Each row below holds a small network's activations on one input, seen along a few directions.
Each table varies a few parts of the input and shows all the possible inputs, shuffled.
Descriptions start from the smaller parts, as in this example, which fits no table here: one of 2 separate values, together with either a single point or one of 11 places along a line or (one of 5 places around a ring, together with one of 6 places along a line).
Shared parts are said once, and a part with two or three values counts as separate values.
In the rows, 128 means zero.

Other details of the inputs vary at random and push rows far along two fixed directions, the same in every table; ignore that.

A family of inputs:
R1: [103 230 183 133 186  75 126  85 120  53 112  85]
R2: [116  46  95 148 100 115  92 150 130 125 214 174]
R3: [ 95  26  89 158 129  89  68 155 114 106 154 165]
R4: [126 132 131 111  82 146 115 131 142 160 127 126]
R5: [ 91 110 136 185 183  32  69 122  96  35 214 150]
R6: [173 159 123  76  83 189 180 138 146 189  92 114]
R7: [137 172 156 127  92 168 153 126 132 157 123 118]
R8: [144 141 120  99 125 144 147 137 129 150  51 111]
R9: [104 139 164 183 163  99 112  95 138  80 219 120]
R10: [124  56  95 140 130 112 103 153 108 131 128 154]
R11: [150 140 134 117 101 198 174 125 156 188  94 111]
R12: [106  83 107 137 100 104  85 162  98 126 115 161]
R13: [ 92  55 104 143  38 119  54 166 112 156 177 182]
R14: [192 149 114  99 126 184 188 144 124 186  53 121]
R15: [ 75  82 127 179 194  42  66 113 121  29 212 141]
R16: [120  84 105 139 109 107  97 163  93 126 129 163]
R17: [146 126 114  95  60 164 142 155 122 177 131 149]
R18: [123 179 151 100  91 144 134 115 139 152 116 114]
R19: [128 131 121 106 122 150 136 128 132 152  43 110]
R20: [133 149 135  86  86 168 146 121 147 184  92 113]
R21: [129  91 108 127  75 131 108 153 121 144 180 167]
R22: [104 169 157 137 194  90 123  89 138  66 116  92]
R23: [144 165 153 150 221  95 154  95 123  73 163 110]
R24: [125 178 154 124 169 110 153  89 152  79 201 105]
R25: [178 184 136  97 132 167 186 135 111 164  63 121]
R26: [139 201 162 126 203  91 154  94 125  72 122  88]
R27: [132 100 101 118  94 151 115 153 128 163  50 130]
R28: [ 98 106 127 132 108 123 101 120 148 127 177 134]
R29: [174 133 118 112 145 163 177 133 120 168  80 125]
R30: [114 213 168 126 168  99 134  93 129  81  88  87]
R31: [110  23  85 160 136  93  79 158 109 110 165 168]
R32: [102 139 145 160 221  57 114  93 126  33 195 111]
R33: [132 106 104 107  92 143 123 158 115 164  60 142]
R34: [128 225 178 104 211 100 170  75 136  74  86  67]
R35: [106  62 114 183  74 129  78 156 122 140 199 172]
R36: [164 134 116 126 128 147 153 144 110 154 101 142]
R37: [166 154 124  72  91 191 186 129 146 193  89 114]
R38: [124 104 116  99  71 167 126 137 149 185 109 134]
R39: [140 186 166 143 138 147 155 102 149 123 148  95]
R40: [119 219 168 109 202 117 163  73 153  75  81  64]
R41: [150  33  68 145 112 154 122 167 118 167 133 174]
R42: [118  64 104 161  89 162 114 145 146 159 173 153]
Description of these inputs: one of 6 places along a line, together with either one of 3 separate values or one of 4 places along a line.
Q: Changing only the place on the line of 6 turns R5 into R16. The same change can be made to R18. Which row results?
A: R13
Q: Changing only the place on the line of 6 turns R29 into R14. The same change can be made to R9. Which row results?
A: R39
Q: Which other rows agree with R3 in the place on the line of 6? List them by row number.
A: R2, R11, R22, R23, R31, R38
Q: Change only the choice among 3 separate values in R20. List by row number the other rows that result.
A: R9, R37

A family of inputs:
R43: [129  97 100 101  87 170 129 139 157 170  90 123]
R44: [112  92 124 173 167  96 105 132 121  84 148 133]
R45: [151 126 117 116  67 169 141 152 124 188 119 143]
R46: [129 202 159  84 160 131 162  97 130 130  68  88]
R47: [157 251 168  77 164 144 204  92 152 114 105  71]
R48: [162 210 168 117 146 165 191  96 144 147 128  98]
R49: [146  98 106  88  79 153 128 160 110 187  66 149]
R50: [135 128 140 143 184  98 129 107 118  97 177 133]
R51: [162 123 107  97 108 184 175 138 148 173 112 130]
R52: [145 127 129  95 134 159 165 123 135 170  69 107]
R53: [106 187 187 164 184  96 131  80 142  68 198  93]
R54: [106  54  98 148 112 126 100 141 141 119 177 147]
R55: [120 110 102  96  77 166 130 147 142 165  89 134]
R56: [107 111 121 134 111  99  98 137 124  94 175 145]
R57: [129 164 142 155 184  78 122 119 107  61 160 120]
R58: [105  52  94 174 128  99  73 149 120 108 135 156]
R59: [109 177 174 152 137  86 106 106 120  79 192 125]
R60: [149 170 133 108 130 137 153 135 114 129  61 115]
R61: [ 89  88 126 165  89 107  70 141 119 121 181 161]
R62: [132 145 139 117  95 165 135 119 148 170  99 110]
R63: [104 183 158 151 191  76 120 100 119  51 128 105]
R64: [135  44  85 173 129 118 100 163 106 124 160 180]
R65: [157  93  94  91  85 159 140 163 111 199  79 149]
R66: [ 98  41 103 152 124  92  64 140 121 125 155 159]
Q: Changing only one part turns R48 into R50. The same change can be made to R61. Which row results?
A: R46
Q: What is each input in this table made of?
A: one of 4 places along a line, together with one of 6 places around a ring
Q: Change only the place on the ring of 6 in R54. List by row number the other rows that result.
A: R43, R47, R51, R55, R56
Q: Change only the place on the line of 4 in R58. List by row number the other rows that result.
A: R43, R62, R66
Q: Start at R57 and move only the place on the line of 4, one step at a time. The first step leads to R65. Which rows follow, in order?
A: R47, R45

A family of inputs:
R67: [ 86  97 133 157  94  88  65 135 121  98 217 160]
R68: [192 138 103 102 149 152 184 156  89 162  51 142]
R69: [109 216 190 146 185  98 147  68 152  59 200  84]
R70: [128 101 128 145 129 141 134 116 151 137 192 130]
R71: [128  59  99 142 155 127 122 134 134 128 121 136]
R72: [135 109 120 127 105 162 137 129 152 158 159 133]
R73: [115 240 189 127 241  84 165  60 145  38 114  58]
R74: [120 121 112 102 107 130 117 145 117 144  57 126]
R75: [148 111 104  99 135 171 161 133 142 168  49 111]
R76: [111  79 102 138 118 111  90 148 122 121 106 144]
R77: [ 96  81 122 168  94 101  71 136 130 108 220 162]
R78: [139 193 152  81  60 178 153 131 134 191  68 113]
R79: [ 89  80 112 152 106  79  56 154  97 108 120 156]
R80: [196 167 127 106 113 170 191 149 107 173 119 138]
Q: What is each input in this table made of?
A: one of 2 separate values, together with either a single point or one of 6 places along a line
Q: Changing only the choice among 2 separate values turns R77 into R76. The same change can be made to R67. Which row results?
A: R74
Q: Change only the choice among 2 separate values in R71. List by row number the other rows that result.
A: R70

A family of inputs:
R81: [133  95 106 105 102 186 149 127 163 184  89 114]
R82: [133 186 149 100 134 129 149 118 122 125  89 107]
R83: [110  40  88 170 155  84  76 150 108  93 153 164]
R84: [105 125 135 129 125 140 127 110 160 127 136 110]
R85: [165 150 120  92 144 169 181 130 130 165  38 102]
R86: [139  90 100 113  40 175 117 170 120 202 107 163]
R87: [ 92  66 102 163 124  70  54 152 102  91 148 163]
R88: [153 182 151 121 161 144 174 102 139 123 139 105]
R89: [104 106 129 160 160  78  95 127 112  74 183 144]
R90: [111 149 146 139 158  87 114 113 116  80 154 125]
R91: [ 76  56 117 163 100 104  62 131 143 111 191 151]
R92: [128 176 146 113 164 110 140 109 124 100  76 101]
R93: [137  85  96 109  51 163 114 170 115 196  90 160]
R94: [138 166 133 108 161 127 155 118 127 119  61 102]
R95: [116 111 128 144 118 105 100 134 114 117 160 147]
R96: [125  85  97 119  81 138 102 165 109 164  80 150]
R97: [124  98 116 144 148 106 113 136 115 106 149 145]
R98: [143  94 112 138 104 147 131 141 133 149 177 148]
R99: [125 141 144 156 187  87 125 104 122  77 187 125]
R100: [150 167 139 103 128 151 167 123 131 151  91 111]
R101: [149 184 152 101  95 163 163 120 140 160 123 112]
R102: [127 128 126 132 147 115 128 131 118 116 105 123]
R103: [132 203 178 142 180 100 151  84 142  72 206  99]
R104: [166 163 130  91 124 174 182 128 134 174  66 111]
R105: [148 187 152 112 133 152 169 112 136 138 120 108]
R106: [130 151 143 129 112 134 130 125 126 131 148 131]
R107: [129 145 135 103 128 169 159 106 167 155  95  94]
R108: [113 169 149  97 105 158 141 104 162 149  93  92]
R109: [110 144 147 145 164  82 108 115 114  78 139 119]
R110: [121  53  93 138  28 149  82 177 119 182 171 183]
R111: [134 191 167 142 179 109 151  93 134  83 176 106]
R112: [123 160 154 147 138 109 129 109 135  96 204 124]
R113: [138  74  94 131 125 138 125 151 117 146 120 152]
R114: [114  93 115 160 171  81  96 132 114  81 138 140]
R115: [142  66  89 123 105 149 122 165 116 167  80 150]
Q: Changing only one part turns R87 into R94. The same change can be made to R96. Which row results?
A: R102
Q: What is each input in this table made of?
A: one of 5 places along a line, together with either a single point or one of 6 places along a line
Q: Change only the place on the line of 5 in R91. List by row number the other rows that result.
A: R81, R84, R107, R108
Q: Start at R82 and move only the place on the line of 5, one step at a time. The first step leads to R90. Which rows follow, in order?
A: R89, R97, R113
